Each row below holds a small network's activations on one input, seen along a few directions.
Each table varies a few parts of the input and shows all the possible inputs, shuffled.
A made-up example of a description, with smaller parts first: one of 8 places around a ring, together with either a single point or one of 9 places along a line or (one of 3 separate values, together with one of 6 places along a line).
Shared parts are said once, and a part with two or three values counts as separate values.

Other details of the inputs vary at random and push rows far along two fixed directions, the same in every table; ignore that.

Table:
x1: [-1  5 -5 -2 -9 -2  3 -1 -2 -2  3 -2]
x2: [-2  3 -5 -7 -9 -2  4 -1 -2 -2  7  0]
x3: [-3  4 -4  7  0  1  0 -2  2  3 -3  1]
x4: [ 18 -22  30 -12  30   4 -12  18  -8  -3  -1  -5]
x5: [-6  6 -2  8 -1 -2  0  0  2  6 -5  4]
x6: [ 2  1 -5 -4 -8 -3  4 -4 -1 -6  2 -4]
x7: [-7  7 -2  8  0 -2  0  1  2  7 -5  4]
x8: [-5  5 -2  7  0 -1  0  0  2  5 -4  3]
x9: [-1  4  1 10  3 -2 -1  1  1  4 -8  0]
x10: [-5  6 -4  7 -1  1  0 -2  3  4 -2  3]
x11: [ 0  3  1  9  4  0 -2  0  1  3 -7 -1]
x12: [ 2  0 -5 -4 -9 -2  4 -4 -1 -6  3 -4]
x13: [ 19 -22  29 -12  30   5 -13  16  -8  -4   0  -5]
x14: [ 1  2  0  8  5  2 -3 -2  1  2 -4 -2]
x15: [-5  7 -2  6  1  2 -1  1  2  7 -1  4]
x16: [  2 -44 -10 -56 -26  -1  20 -27  12 -34  23   7]
x17: [-5  6 -3  7  0  1  0  0  2  6 -2  3]
x18: [ 0  3 -1  7  2  1 -1 -2  2  2 -4 -1]
x19: [-1  4 -5 -4 -9 -2  3 -1 -2 -3  5 -1]
x20: [-4  5 -3  7  1  2 -1  0  2  6 -1  3]
x21: [-3  5 -3  8  1  2 -1 -1  2  5 -2  2]
x22: [  0   2  -6  -4 -10  -2   4  -3  -1  -5   4  -3]
x23: [-2  3 -5 -4 -8 -2  3 -1 -2 -3  5 -1]
x24: [-4  5 -1  5  2  3 -2  1  2  7  0  3]
x25: [-5  6 -2  7  1  0 -1  1  2  6 -3  4]
x26: [-1  4 -2  8  2  2 -2 -2  2  4 -3  1]
x27: [ 24 -18  27 -10  27   3 -13  18 -14  -8   1 -13]
x28: [  0   2  -6  -4 -10  -3   4  -4  -1  -5   4  -2]
x29: [-2  3 -5 -7 -9 -2  4 -1 -1 -2  7  0]
x30: [-4  5 -1  9  0 -2  0  1  2  5 -6  2]
Each input here is: one of 5 places along a line, together with either one of 2 separate values or one of 4 places along a line.
The inputs of x29 and x27 match in every part but the place on the line of 5. If x13 is changed in the same way as x29 into x27, which row does it become?
Answer: x8
Change only the choice among 2 separate values in x12. List by row number the other rows that result.
Answer: x6
List by row number the other rows that have the place on the line of 5 in common with x20.
Answer: x7, x17, x19, x23, x25

Table:
x31: [ -9 -23 -13 -16 -19   0   7 -18  13 -16   9  10]
x32: [ 1 13 -1  4  6  2 -3 -2  0 13  3 -3]
x33: [-1 11  4  5  4 -6  1  3  2  9 -7 -3]
x34: [ 44 -49  43 -32  47  16 -16  13 -11 -21   3 -18]
x35: [-9  3 -2 11  6  0 -4  9 -2  3 -3  9]
x36: [ 2  5 -3 16  0  1 -4  1 -1  1 -3 -7]
x37: [-2 12 -5 10  3  3 -5  8 -8  2  3 -4]
x38: [ 2  8  0 12  5  4  0 -3  2  5 -9 -5]
x39: [ 2 16  1  5  0  4 -4  6 -6 10  8 -3]
x40: [-13 -14  -9 -28 -24   0  10 -12  11 -10  15  16]
x41: [-8  3  3  7 11  0  0  3  6 14 -7 11]
x42: [-10 -24 -12 -22 -16   2  17 -24  17 -14   6  14]
x43: [ -7  -1   3  13   8   5  -3  -5   8   7 -11   7]
x44: [-15 -19 -11 -29 -16  -2  13 -20  17  -7  11  16]
x45: [ -9 -12 -19 -26 -26  -2  15 -14   2 -21  18   2]
x46: [ 36 -61  44 -28  45  10 -18  18 -10 -23   5  -8]
x47: [-14 -18 -14 -24 -20  -2   8 -13   8 -17  14  13]
x48: [ 0 14  5  5 -3 -5  0 11 -5  6 -1 -2]
x49: [  4   7   3  11   0  -6   1  -2  -1   3 -18  -5]
x50: [ -2  10   0   9  -3 -10  -1   9 -11  -1  -7  -4]
x51: [ 0 13  6  5 -6 -8  1 11 -9  7 -6 -2]
x52: [  3   5   0  15  -4  -9  -3   2  -5  -1 -12  -6]
x53: [ 4  6 -5 15  2  4 -6  0 -1  2 -1 -5]
x54: [ 6 10 -3 11  6  7 -3 -7  1  6 -3 -4]
x55: [-7  6  4  6  3  2 -3 11  0 11 -1 12]
x56: [ 1 13 -4 11  4  3 -6  5 -9  3  7 -5]
x57: [ 4  6 -1 16 -1 -5 -3  2 -1 -2 -7 -6]
x58: [-1 13  3  4 -2  1 -1 10 -5  8  2 -2]
x59: [ -1   9   4   4   1 -10   2   3  -2  10 -12  -3]
x60: [-2 11 -1 10  0 -6 -1  9 -8 -2 -3 -4]
x61: [  4   8   2  12   3  -2   0  -2   2   2 -13  -4]
x62: [ 0 14  0  4 -1  5 -3  9 -5  9  4 -1]
x63: [ -7 -14 -14 -34 -22  -3  18 -20  12 -11  15   3]
x64: [-1 11 -2  4  7  3 -2  1  2 13 -1 -2]
x65: [ 6  8 -4 16  2  4 -7 -2 -3  2  3 -7]
What is each input in this table made of?
Answer: one of 5 places around a ring, together with either one of 2 separate values or one of 5 places along a line
The inputs of x44 and x40 match in every part but the place on the ring of 5. If x41 is changed in the same way as x44 into x40, which row does it become?
Answer: x55
List by row number the other rows that have the place on the ring of 5 in common with x43.
Answer: x34, x38, x42, x49, x54, x61
Change only the choice among 2 separate values in x31. List by row number the other rows that result.
Answer: x46

Table:
x66: [ 17 -15  36  34  42  -7 -20  23  -8   2 -39  -8]
x67: [-19  44 -30  29 -39 -25  11   3 -10   2 -10  -7]
x68: [  8 -13  28  30  56   5 -23  21  -5  10 -27  -3]
x69: [  7 -19  -5 -37 -14 -12   9   2 -14 -31  19 -11]
x70: [ 16   3  50  12  30  -7 -18  41 -14  21 -23  -1]
x71: [-13  18 -24  22 -13  18  -6  -9   8  10  18  11]
x72: [ 11   4  46   8  38   0 -19  40 -14  25 -15   2]
x73: [-32  53 -40  29 -19  -8   6   2  -8  17   7   0]
x74: [ 14 -30   0 -24 -17  13   0 -10   3 -25  22   4]
x75: [ -3  14 -14  24 -34   2   1  -8   4  -2  -1   5]
x76: [-20  32 -31  34 -27  13  -1 -11  10  14   8  12]
x77: [-31  26 -12   1  -9   0   6   3  10  29   7  24]
x78: [ 14 -21  -6 -38   4  11  10 -26  10 -11  20  -9]
x79: [-12  48 -29  31 -23  -4  13 -23  12  22 -16  -5]
x80: [ 25 -22   5 -33 -17  -6  14 -24   6 -22  -1 -16]
x81: [  8   4  42   5  43   6 -19  39 -12  28  -9   3]
x82: [ -2 -44   0 -24   0  -5  10 -18  12 -27  -4   9]
x83: [  4 -18  -7 -39  -9  -5   8   1 -13 -28  24 -10]
x84: [ 17 -21  -3 -38  -2   7  12 -26   9 -15  13 -12]
x85: [ -8 -43  -7 -27  11   4   6 -20  14 -20   7  13]
The inputs of x72 and x82 match in every part but one. If x77 is changed in the same way as x72 into x82, which row does it become?
Answer: x85
What is each input in this table made of?
Answer: one of 4 places along a line, together with one of 5 separate values
Start at x73 and move only the place on the line of 4, one step at a time. The first step leads to x83. Which rows follow, in order?
Answer: x69, x67
